Each row below holds a small network's activations on one record, seen along a few directions.
Each row is followed by the record's values for the fields MEGE, FIP, NILU, MASO, SODE.
A field that a record lacks is left out.
The largest differences between rows may come from other fields.
In the rows, 500 means zero.
Strong random noise was added to every row along 3 fixed directions; ignore it. To show where, here is one row again and again, with new noise each time:
[300 125 718 335 495 464 450 540 580 315 389 488 678 498 297 519 554 480
 437 445 453]
[507 389 484 504 311 306 340 448 354 412 368 374 534 479 534 517 503 601
 500 375 608]
[407 413 511 412 450 550 438 534 513 328 505 587 585 480 470 507 359 516
 559 554 418]
[526 412 320 480 551 677 712 591 733 380 662 811 489 409 525 550 321 460
 647 643 397]
[679 439 273 624 307 294 501 445 427 501 443 458 411 418 650 555 508 611
 565 373 685]

[685 522 284 651 416 441 364 549 392 486 335 296 387 419 539 510 623 591
 452 414 638] => MEGE is bifuf, FIP is kedud, NILU is puvu, MASO is mutap, SODE is pomi
[403 599 528 453 430 493 417 491 440 303 506 645 655 415 584 468 287 587
 507 564 335] => MEGE is led, SODE is suv
[426 326 692 444 735 594 568 593 635 623 491 537 437 718 269 489 525 232
 579 514 351] => MEGE is bifuf, FIP is fotag, NILU is puvu, MASO is vezud, SODE is suv
[540 733 577 594 472 416 469 393 424 725 474 361 374 624 526 560 475 590
 581 298 555] => MEGE is gez, MASO is vezud, SODE is veti
[637 490 502 719 324 525 657 398 322 469 576 407 243 821 690 346 482 663
 508 278 630] => MEGE is led, MASO is vezud, SODE is veti
[534 486 399 491 663 503 678 472 602 604 584 652 539 320 417 571 492 391
 531 523 540] => MEGE is bifuf, FIP is fotag, MASO is veg, SODE is pomi
[334 545 688 399 485 456 417 428 526 390 414 440 650 509 461 451 539 487
 536 497 481] => MEGE is gez, SODE is suv
[438 505 784 566 396 386 276 483 328 536 358 222 507 747 454 498 592 606
 367 306 601] => MEGE is bifuf, FIP is kedud, MASO is vezud, SODE is pomi
[530 514 587 490 627 336 768 426 641 560 513 749 579 432 521 582 495 568
 462 425 503] => MEGE is gez, SODE is pomi
[484 440 509 489 506 399 522 403 509 543 474 555 508 473 478 549 536 565
 511 427 531] => MEGE is gez, NILU is bofo, SODE is veti
[436 174 658 406 446 507 440 554 561 342 411 349 572 465 269 456 621 395
 366 463 491] => MEGE is led, MASO is veg, SODE is suv
[362 386 761 468 425 397 373 505 360 444 312 326 579 630 418 347 526 578
 314 328 564] => MEGE is gez, MASO is mutap, SODE is pomi
[477 264 457 604 297 445 447 516 547 401 378 354 471 379 400 410 755 480
 364 457 576] => MEGE is led, MASO is veg, SODE is veti
[676 424 362 581 506 445 658 549 619 535 453 565 417 417 458 613 683 471
 435 507 562] => MEGE is bifuf, FIP is kedud, NILU is puvu, SODE is pomi
[625 273 210 635 509 570 721 594 685 401 583 612 455 316 616 497 634 510
 434 604 518] => MEGE is bifuf, FIP is kedud, NILU is vutis, SODE is pomi
[646 561 224 612 443 456 532 501 423 496 490 543 465 384 631 572 537 604
 522 535 538] => MEGE is bifuf, FIP is kedud, NILU is puvu, SODE is pomi
[412 453 731 360 550 503 589 537 462 560 523 445 537 602 390 541 572 451
 500 484 492] => MEGE is bifuf, FIP is kedud, MASO is veg, SODE is pomi
[187 837 769 311 694 764 157 550 316 394 477 512 582 736 309 552 196 432
 612 535 244] => MEGE is bifuf, FIP is fotag, NILU is puvu, MASO is vezud, SODE is pomi
[494 392 477 486 439 414 640 460 541 555 432 556 493 530 523 523 585 551
 509 387 661] => MEGE is gez, NILU is bofo, SODE is pomi
[537 197 478 646 408 629 671 570 603 365 546 499 373 612 636 422 534 558
 446 467 531] => MEGE is led, NILU is vutis, MASO is vezud, SODE is suv
[540 246 235 494 550 746 733 655 772 448 653 670 419 376 564 468 544 450
 482 666 446] => MEGE is led, NILU is bofo, SODE is pomi
[382 429 538 434 585 499 501 524 625 412 452 592 716 293 416 641 419 443
 409 576 406] => MEGE is bifuf, FIP is kedud, MASO is veg, SODE is suv
[412 487 630 497 532 610 555 534 441 515 527 644 455 643 502 410 411 461
 552 559 349] => MEGE is gez, NILU is puvu, MASO is vezud, SODE is pomi
[591 327 372 532 600 717 602 645 709 564 534 578 427 447 405 478 481 336
 555 567 470] => MEGE is gez, NILU is puvu, MASO is mutap, SODE is suv
[725 730 394 518 494 296 604 412 491 641 497 634 303 340 562 578 516 502
 553 402 653] => MEGE is gez, MASO is veg, SODE is pomi
[618 232 345 589 524 413 817 498 768 619 522 594 447 403 470 513 670 500
 414 391 599] => MEGE is gez, SODE is veti
[630 635 467 675 322 410 448 431 315 622 504 393 398 578 734 462 443 703
 470 338 659] => MEGE is led, MASO is vezud, SODE is pomi
[451 457 711 440 328 148 213 335 248 512 268 155 610 566 456 472 586 611
 366 248 595] => MEGE is gez, SODE is suv
[690 683 301 740 457 644 719 594 542 463 751 682 221 650 757 491 322 525
 649 552 490] => MEGE is bifuf, FIP is kedud, MASO is vezud, SODE is suv
[400 388 499 384 583 555 379 570 512 409 464 419 595 457 419 513 566 482
 409 580 428] => MEGE is bifuf, FIP is kedud, NILU is bofo, SODE is pomi
[483 358 369 547 503 529 635 542 713 454 533 652 557 292 497 495 611 473
 518 495 448] => MEGE is led, SODE is veti
[226 722 584 366 478 683 288 543 384 346 478 476 562 604 471 552 217 528
 432 647 386] => MEGE is gez, NILU is bofo, MASO is veg, SODE is pomi
[509 271 297 452 495 730 277 727 564 573 514 181 352 441 295 420 750 303
 547 605 496] => MEGE is bifuf, FIP is kedud, NILU is bofo, MASO is mutap, SODE is veti
[359 470 614 409 667 826 658 623 728 423 656 740 468 563 448 584 262 438
 654 600 246] => MEGE is led, NILU is bofo, MASO is vezud, SODE is suv
[457 574 542 454 548 407 552 456 530 515 494 577 558 505 524 471 427 532
 423 483 471] => MEGE is gez, SODE is pomi
[556 770 345 562 482 518 541 452 470 476 597 641 413 528 658 470 299 629
 567 626 544] => MEGE is gez, NILU is bofo, SODE is pomi
[490 506 466 407 536 603 324 565 537 632 561 335 497 493 369 504 648 375
 588 582 367] => MEGE is bifuf, FIP is kedud, NILU is vutis, SODE is veti

Here are new rows. What are their fields?
[627 787 378 542 467 439 404 454 436 572 543 505 469 461 527 574 438 588
 561 542 451] => MEGE is bifuf, FIP is kedud, SODE is veti
[671 573 343 574 544 406 684 524 640 479 553 682 471 428 549 626 489 526
 555 516 464] => MEGE is bifuf, FIP is kedud, SODE is suv
[431 263 533 537 463 308 506 485 486 285 346 391 679 391 487 457 682 612
 258 392 547] => MEGE is bifuf, FIP is kedud, SODE is pomi
[437 580 577 448 561 387 451 476 480 417 441 560 644 466 468 539 513 498
 454 473 428] => MEGE is bifuf, FIP is kedud, SODE is pomi
[425 499 584 633 309 413 386 437 300 436 399 356 464 579 613 423 534 651
 460 279 558] => MEGE is led, MASO is vezud, SODE is veti
[355 453 887 355 555 217 420 371 445 527 304 450 688 540 363 552 614 561
 400 307 532] => MEGE is gez, SODE is pomi
[530 439 547 471 579 459 631 482 587 560 578 581 481 445 511 492 514 477
 412 491 566] => MEGE is gez, MASO is veg, SODE is pomi
[530 900 213 562 369 552 295 481 403 525 570 474 433 437 656 402 306 496
 623 603 422] => MEGE is gez, SODE is veti
[708 483  96 655 471 594 645 558 631 429 546 638 455 284 596 559 565 540
 523 681 510] => MEGE is bifuf, FIP is kedud, NILU is puvu, SODE is pomi
[561 244 458 493 488 400 450 542 610 502 363 506 600 285 442 577 597 430
 484 473 525] => MEGE is led, NILU is puvu, SODE is suv
[430 718 442 509 491 638 383 563 394 599 606 409 377 590 476 591 468 453
 698 585 373] => MEGE is bifuf, FIP is kedud, NILU is bofo, MASO is vezud, SODE is veti
[449 508 352 470 452 550 339 524 365 394 501 432 548 505 509 457 473 564
 459 540 506] => MEGE is bifuf, FIP is kedud, NILU is bofo, SODE is pomi
[667 445 571 511 570 161 703 413 580 720 419 408 498 514 476 663 788 521
 481 272 721] => MEGE is bifuf, FIP is kedud, SODE is pomi
[407 290 528 488 692 618 748 643 678 521 634 627 517 495 375 513 559 392
 490 514 400] => MEGE is bifuf, FIP is kedud, MASO is vezud, SODE is pomi
[458 145 565 484 594 370 610 496 658 431 427 489 676 386 380 536 769 480
 346 410 610] => MEGE is bifuf, FIP is kedud, SODE is pomi
[592 639 433 564 416 233 561 386 402 522 316 500 584 326 628 551 500 548
 481 399 672] => MEGE is gez, MASO is veg, SODE is pomi
[690 755 497 637 490 465 695 471 450 697 621 559 299 674 713 615 459 589
 667 348 626] => MEGE is bifuf, FIP is kedud, MASO is vezud, SODE is pomi
[584 571 193 614 342 519 418 505 488 495 526 438 483 340 584 435 545 538
 540 516 516] => MEGE is led, SODE is veti
